Each row below holds a small network's activations on one input, seen along a few directions.
Each table varies a few parts of the input and shows all the possible inputs, shuffled.
A made-up example of a description, with smaller parts first: values(2) and (point or ring(11) or (line(4) and ring(8))).
Shared parts are said once, and a part with two or three values counts as separate values.
In the rows, 128 means zero.

Other details of the inputs vary at random and push rows far along two fixed directions, the same in every table; ignore that.

Rows:
x1: [111 147  98 162 102 144 127 132 111 140 114]
x2: [ 61 102 135 139  97 144 112  94 143 104 161]
x3: [233 130 103  77 194  69 132 193 166 125 166]
x4: [199 136 132 101 162  97 143 191 136 141 106]
x5: [ 59 122 155 175 136 137 128  93 137 115 159]
x6: [170  82 117 123 119 122 118 179 162 105 155]
x7: [ 83 113 125 193  76 165 129 117 149 107 146]
x8: [135 151 132 148 135 125 154 101 126 131 130]
x9: [162 127 140 114 162  88 131 153 165 109 181]
x10: [124 170 107  92 108 158 118 103  51 173  57]
x11: [ 68 129 157 166 111 135 152  84 136 109 162]
x12: [127 120 113 130 130 119 126 180 158 122 134]
x13: [ 71  98 144 184  94 165 106 129 144 103 140]
x14: [124 140 120 127 150 134 107 138 146 121 138]
x15: [183  92 133 127 152  89 140 176 171 103 177]
x16: [148 130 151 133 157 116 124 126 152 107 134]
x17: [ 70 121 154 184  96 137 146 110 133 111 158]
x18: [125 174 103  94 117 154 121 114  55 176  70]
x19: [225 113 115  68 163  93 127 158 148 120 126]
x20: [176 106 127 112 172  86 140 156 175 107 188]
x21: [157 149 104  78 152 128 124 157 116 157  92]
x22: [151 115 149 150 131 127 118 150 144 104 117]
x23: [ 63  86 141 167  84 161 127 136 152 110 136]
x24: [135 145 131 138 170 109 120 146 152 121 153]
x25: [185 138 103  95 135 104 107 191 112 140 116]
x26: [171 100 148 126 121 106 124 164 157  95 147]
x27: [185 135 121  71 134 115 107 138 115 139 100]
x28: [189 124 118  96 116 127 105 181 103 141  98]
x29: [ 56 106 131 142 103 143 114 101 139 112 170]
x30: [125 135 125 124 143 137 105 128 145 116 126]
x31: [150 118 147 114 153 108 144 140 171 109 138]
x32: [110 166 106 112  89 179 122  59  23 195  22]
x33: [136 181 101 122 133 138 139 104  55 186  73]
x34: [151 103 145 130 126 119 139 164 162 107 121]
x35: [125 132 117 150 134 129 105 165 138 120 130]
x36: [170 121 149 112 158  87 136 148 168 101 175]
x37: [152 124 147 116 164 100 151 149 174 112 151]
x38: [ 66  81 121 138 102 146 121  89 143 107 161]
x39: [126 144 123 136 159 122 111 142 147 128 146]
x40: [130 163 118  92 102 158 119  91  52 173  49]
x41: [ 62  97 152 145 108 145 139  90 158 105 138]
x42: [126 158 124 132 142 113 139 134 136 129 153]
x43: [167  93 119  98 138 110 119 135 174 103 157]
x44: [133 179 105 102 129 138 125 123  63 181  82]
x45: [161 114 141 103 136 104 121 134 164  98 154]
x46: [142 128 143 126 146 126 116 121 151 108 125]
x47: [ 73  81 149 151 117 129 146  82 131 113 168]
x48: [ 59 125 122 178  87 145 126 128 140 108 159]
x49: [154 131 129 115 159  89 126 158 164 113 181]
x50: [134 117 131 105 132 127 126 132 166 118 124]
x51: [136 143 128 166 120 128 148 126 121 134 125]
x52: [136 130 130 162  99 144 141 117 117 125 102]
x53: [ 72  96 162 149 104 130 131  83 135 103 159]
x54: [ 83  59 148 163  85 142 134 106 132 101 147]
x55: [104 172  96 112  96 179 122  70  23 194  29]
x56: [ 70  94 160 170  97 129 132 113 126 112 163]
x57: [ 55 111 134 152 110 133 118 102 137 121 175]
x58: [134 145 132 145 125 133 146  94 125 127 118]
x59: [ 44 113 132 155 118 142 134 109 152 128 156]
x60: [138 133 127 119 165 100 141 160 172 123 158]
x61: [ 67 109 147 159 112 153 108  85 155 102 142]
x62: [ 73 122 149 154  97 145 137  82 150  98 152]
x63: [ 60  90 120 151 114 136 127  98 137 124 176]
x64: [ 52 104 133 142 107 151 128 102 160 110 145]
x65: [194 150 126  85 183  93 143 174 144 143 120]
x66: [106 176  91 114 104 174 124  82  27 197  43]
x67: [ 61  77 114 164  91 141 122 123 130 115 162]
x68: [188 148 136 122 162 111 121 169 105 145  94]
x69: [190 156 139 104 179 106 127 146 115 140 103]
x70: [164 175 124 102 150 116 140 133  86 161 101]
x71: [132 156 123 149 141 123 149 110 129 135 139]
x72: [156 149 131 116 100 144 132 130  58 157  53]
x73: [111 159 105 148 126 138 134 108 119 148 129]
x74: [238 115 123  73 177  80 135 168 158 115 141]
x75: [160 164 133  99 130 129 138 112  75 156  75]
x76: [132 153 114 118  82 170 117 134  39 175  45]
x77: [209 125  92  69 168 100 118 175 146 131 140]
x78: [124 165 114 114 100 167 133  66  32 184  31]
Description of these inputs: line(6) and (values(4) or ring(9)).
Changing only the line(6) part turns x2 into x30. The same change can be made to x45. Which row results?
Answer: x46
Which other rows agree with x63 in the line(6) part? List them by row number.
Answer: x3, x6, x15, x19, x20, x38, x43, x47, x54, x67, x74, x77
Change only the ring(9) part in x41. List by row number the other rows that result.
Answer: x21, x31, x37, x50, x59, x60, x64, x65
Change only the values(4) part in x22. List by row number the other rows that result.
Answer: x13, x35, x68
Change only the values(4) part in x7. List by row number the other rows that result.
Answer: x1, x51, x52

Rows:
x79: [ 99  53 154 147  99 120 133 129 145  99 167]
x80: [219 137 122 141 144  99 134 192 200  85 158]
x81: [ 71 122 125 172 120 136 115 150 160 111 169]
x82: [169 210 129  98 181 107 160  94  46 195  72]
x83: [ 56  65 128 134  89 141 116 111 113 126 153]
x84: [116 125 135 164 102 145 135 142 118 128 111]
x85: [116  81 154 118 119 128 130 109 108 125 123]
x86: [ 87 149 109 133  94 165 118  91  99 143 102]
x87: [201 136 137 141 166  89 128 213 192  95 162]
x88: [ 96  89 163 142 122 124 138  95 164  91 157]
x89: [211 170 117  95 131 130 129 141  89 152  59]
x90: [185 205 107  93 211  80 148 136 141 153 156]
x91: [193 172  82  96 130 134 112 165  88 165  71]
x92: [ 83 122 131 141 125 138 122  96 179 101 166]
x93: [159  91 124  90 157 100 116 160 176 103 176]
x94: [103 145 143 119 103 165 130  64  43 172  40]
x95: [ 84 132 109 153 100 156 119 137 112 141 117]
x96: [ 54 100 135 128 111 145 121  78 132 119 144]
Changing only one part turns x91 into x80. The same change can be made to x86. Which row results?
Answer: x89
Describe the family of inputs behind these rows.
Answer: values(2) and (point or line(8))
